Each row below holds a small network's activations on one input, seen along a few directions.
Each table varies a few parts of the input and shows all the possible inputs, shuffled.
Descriptions start from the smaller parts, as in this example, which fits no table here: values(2) and (point or ring(9) or (line(4) and ring(8))).
Shared parts are said once, and a part with two or three values counts as separate values.
In the rows, 128 means zero.

Other details of the inputs shift rows strongly along two fixed directions, in all tables alike. That doesn't count.
These rows show it; all are for the same input, with only those details redrawn:
[150 152 136 154  83 122 136 131 121 113 135 126 129]
[125  90  54  82 194 108 130 118 116 137 113 128 130]
[164 159  57 124  86 105 188 160 177  68 218 130 153]
[180 199  94 162  24 112 198 171 186  52 243 133 153]
[153 168 196 186  39 131 121 128 100 126 110 120 119]

A family of inputs:
r1: [118 132 168 139  83 120 126 146 170  79 158 134  98]
r2: [115 134  99 107 134 115 142 127 133 109 126 126 117]
r3: [105 118  81  97 176 110 121 121 122 139 103 130 128]
r4: [130 109 155 131 164 124  89 118 135 145 103 137 127]
r5: [109 104 148 130 157 127 126 140 136 128 135 140 104]
r6: [135 186  94 134  81 107 178 158 181  76 191 126 140]
r7: [145 105 206 168 107 143  77 121 101 139  78 140  97]
r8: [142 135  20  88 143 105 186 153 177  71 196 136 140]
r9: [140 147 185 169 110 135 115 101  95 151 102 117 114]
r10: [122 106  84 103 187 114 112 109 124 144 102 129 140]
r11: [126 128  72  88 147 143 146 144 146 134 155 126 179]
r12: [147 130 189 177 106 136 119 128 146 122 143 122 117]
r13: [140 150 184 155  62 130 135 154 153  96 159 148 108]
r14: [124 147 159 129  72 158 136 143 125 122 151 131 147]
r15: [ 94  98 109  69 188 146 109 113 103 179  88 130 149]
r16: [121 100  97 103 193 113 106  99 113 149  86 135 140]
r17: [148 170 196 187  43 139 124 132 107 112 102 115 117]
r18: [154 169  77 131 103 108 166 157 163  92 196 133 157]
r19: [ 78  97 123  76 181 142  99 122 118 165  96 129 141]
r20: [104  86  99  87 190 150 126 118  99 176 105 110 153]
r21: [138 110 114 123 151 118 113  98 123 127 104 131 136]
r22: [145 151  76 105  89 142 178 159 165  96 205 128 183]
r23: [139 105 147 133 153 127  90 132 129 149 100 139 111]
r24: [143 162  57 125  80 111 186 160 185  60 208 131 139]
r25: [149 173 148 154  85 121 132 128 130 121 136 131 143]
r26: [ 97 111  88 102 185 121 136 117 123 135 119 119 108]
r27: [ 89  99 147  94 136 150 105 122 111 151 100 125 134]
r28: [139 115  95 120 144 117 124 113 132 122 122 127 136]
r29: [111 133 213 149 112 130  88 127 114 150  86 145 102]
r30: [140 137 181 176 104 136 111 102 103 145 103 111 115]
r31: [155 124 174 171 103 136 121 142 142 127 142 130 101]
r32: [ 85 106 140 111 139 148 131 128 132 146 139 117 135]
r33: [138 128 182 166 106 146 124 144 129 137 139 131 114]
r34: [144 161 156 167  94 133 141 120 117 129 137 121 116]
r35: [127 123 117 138 148 130 138 123 115 132 122 112 117]
r36: [111 127 194 132  91 167 102 115  83 164  80 124 138]
r37: [112 114  93 114 141 112 161 158 204  73 208 133 117]
r38: [128 120 142 131 145 134 107 140 132 145 124 144 128]
r39: [ 96  90 103  79 190 150 133 117 108 171 116 120 143]
r40: [129  87 140 109 166 138 103 128 117 147  98 137 112]
r41: [108 145 204 141  90 158  99 125  91 163  92 133 142]
r42: [138 128  97 114 139 121 136 118 123 124 119 128 123]
r43: [135 116  91 115 145 114 131 123 117 127 120 124 130]
r44: [130 139 118 122 142 119 122 116 116 145 105 130 131]
r45: [129 117 114 136 150 123 134 118 111 143 128 117 122]
r46: [108 135 207 154  95 164 116 123  92 166 110 122 128]
r47: [125 150 178 166 103 139 116 113  93 145  96 117  96]
r48: [113 116  81  93 189 112 123 119 116 138 100 132 128]
r49: [130 157 178 161 102 134 105 122  97 141  76 118 118]
r50: [ 96 116 147 115 147 116 105 131 160 112 128 138 104]
r51: [154 156 143 150  85 122 137 123 129 109 134 129 136]
r52: [103 106  79 103 185 119 133 116 119 140 118 124 112]
r53: [130 108 130 139 157 122 121  98 112 143 111 125 127]
r54: [150 105  76 102 159 117 142 140 188  90 186 138 137]
Describe the family of inputs behind these rows.
> values(3) and (line(4) or line(5) or line(9))
Changing only the values(3) part turns r17 into r35. The same change can be made to r14. Which row results?
> r46
Changing only the values(3) part turns r23 into r31. The same change can be made to r38. Which row results?
> r33
Change only the values(3) part in r52. List by row number the other rows that result.
> r3, r24
Change only the values(3) part in r39. List by row number the other rows that result.
> r15, r36
Change only the line(4) part in r41. List by row number the other rows that result.
> r11, r15, r19

A family of inputs:
r55: [134 179 142 164  91 133 123  96  52 157  60 100 135]
r56: [137 156 154 146  71 144 162 168 165 109 218 117 140]
r57: [ 91  39  84  62 246 147 104 125 112 180 100 128 139]
r58: [103  91 195 141 158 125  60 100  93 150  40 123  79]
r59: [101 106  55  55 172 121 150 155 184 108 152 149 133]
r60: [150 105 188 172 144 117  95  98  88 151  65 138  83]
r61: [ 94  74  46  66 241  90 126 122 174 118 137 126  99]
r62: [140 152 145 151  65 162 173 163 166 110 209 130 143]
r63: [145 164 170 180  47 119 151 147 167  71 178 122 103]
r64: [ 94 164 245 158  64 146  87 128 106 137  87 134 102]
r65: [ 89 135 204 135  86 151 100 126 110 137  87 137 109]
r66: [149  99 156 149 182 107  89  98 104 155  71 132  77]
r67: [119  75  38  53 212 130 130 127 139 144 144 137 180]
r68: [136 144  72 106 142 132 161 146 169 111 192 130 184]
r69: [148 163 127 146  66 147 171 145 156 104 197 136 174]
r70: [159 161  30 108 103 106 164 129 108 110 150 121 176]
r71: [154  99 174 164 156 111  73 103  93 148  65 139  85]
r72: [158 195  78 148  59 117 184 127 117 104 153 107 163]
Describe the family of inputs behind these rows.
> values(3) and (point or line(5))
Changing only the values(3) part turns r72 into r70. The same change can be made to r65. Which row results?
> r59
List by row number the other rows that have the values(3) part in common with r61.
> r55, r56, r64, r66, r68
Change only the line(5) part in r58. List by row number the other rows that result.
> r57, r59, r67, r71
